grid =
[[ 55 112  45 109 135 113  82]
 [ 88  70  95 114 119  86  94]
 [ 80  53  91 123 131  79  91]
 [148 143 139  63  40 112 117]
 [ 48 117  37 114 144 118  82]
 [104  93 108 111 110  99 105]
 [ 69  31  87 137 147  71  87]
 [153  60 171  86  50  68 116]]
Indices start at 1.
The entry just left of 110 -> 111
Find the entry in the top-left corner.
55
The entry directly below 93: 31
The entry just left of the smallest entry: 69
The entry at row 3, column 2 -> 53
The entry just right of the largest entry is 86
The entry directly below 113: 86
The top entry of the column that holds the smallest entry is 112
The entry in row 2 and column 3 -> 95
The entry in row 2 and column 1 -> 88
Find the entry just right of 45.
109
Find the maximum.
171
The entry directly below 94: 91
The entry in the bottom-left corner is 153
Find the entry in row 3 and column 1.
80
Find the entry directly above 116.
87
Find the top-right entry.
82
Find the entry directly below 147.
50
Find the entry directly above 171.
87
Find the top entry of the column that holds the largest entry.
45
Find the entry just right of 135.
113

data =
array([[ 68,  39,  41, 166,  70,  87],
       [140, 133, 113,  83,  98, 118],
       [ 35,  35,  34, 113,  57, 128],
       [122, 104, 155, 146,  44, 140],
       [ 41, 162,  91,  49, 159, 142],
       [ 41, 105,  85, 104, 105, 135],
       [109,  39,  46,  52, 121, 103],
       [139, 154, 118,  62, 129, 139],
       [ 52, 134,  90, 100, 101, 166],
       [106,  37,  91, 122, 126, 111],
       [107,  98, 163,  61, 130,  37]])
The entry directly below 106 is 107
The entry directly above 44 -> 57
Report the smallest entry in the first row.
Answer: 39
Report the third entry on the diagonal from the top-right corner.
Answer: 113
The second entry on the main diagonal is 133
The entry just right of 162: 91
The entry directly above the smallest entry is 113
The entry just left of 101 -> 100
The entry in the top-left corner is 68
The entry just left of the smallest entry is 35
Report the entry just right of 159.
Answer: 142
Report the 3rd entry in reading order.
Answer: 41
The fourth-last entry, reading row by row -> 163
The entry in the bottom-right corner: 37
Report the entry just left of 130.
Answer: 61
Report the entry in the top-right corner.
Answer: 87
Report the largest entry in the first column.
Answer: 140
The smallest entry in the first column: 35
Report the 3rd entry on the main diagonal.
Answer: 34
Report the entry just right of 61.
Answer: 130
The entry directly above 130: 126
The entry just right of 106 -> 37
The entry just right of 109: 39
The fifth entry in reading order is 70
The entry directly above 163 is 91
Report the entry directly below the smallest entry.
Answer: 155

[[159, 154, 141, 84, 170, 103, 113, 167, 75, 122, 63, 131, 71, 137],
[129, 124, 73, 112, 57, 91, 97, 134, 60, 103, 60, 86, 130, 113],
[126, 124, 74, 121, 58, 86, 102, 132, 73, 112, 64, 74, 131, 115],
[74, 84, 40, 128, 31, 99, 85, 76, 109, 97, 102, 64, 140, 99],
[107, 105, 148, 84, 165, 99, 93, 105, 119, 100, 125, 122, 68, 112]]
The 1st entry on the diagonal from the top-right corner is 137
Report the second entry in reading order.
A: 154
Report the second entry on the diagonal from the top-right corner.
A: 130
The 4th entry from the end, reading row by row -> 125
The bottom-left entry: 107
The top entry of the column that holds the smallest entry -> 170
Report the entry directly above 140.
A: 131
Report the last entry, reading row by row.
A: 112
Report the first entry of the largest entry's row.
A: 159
The 3rd-last entry, reading row by row -> 122
The entry directly below 128 -> 84
Report the entry directly below 58.
A: 31
Report the second entry on the main diagonal.
A: 124
Report the entry just right of the smallest entry.
A: 99
Report the smallest entry in the last row.
A: 68
The bottom entry of the column that holds the smallest entry -> 165
The entry just left of the smallest entry -> 128
Report the entry directly below the largest entry.
A: 57
Report the entry directly below 57.
A: 58
Report the entry just left of the largest entry.
A: 84
Report the entry just left of 125.
A: 100
Report the third entry on the diagonal from the top-right corner.
A: 74
Report the second smallest entry.
A: 40
Report the entry just left of 132.
A: 102
The entry directly above 119 is 109
The entry directly above 40 is 74
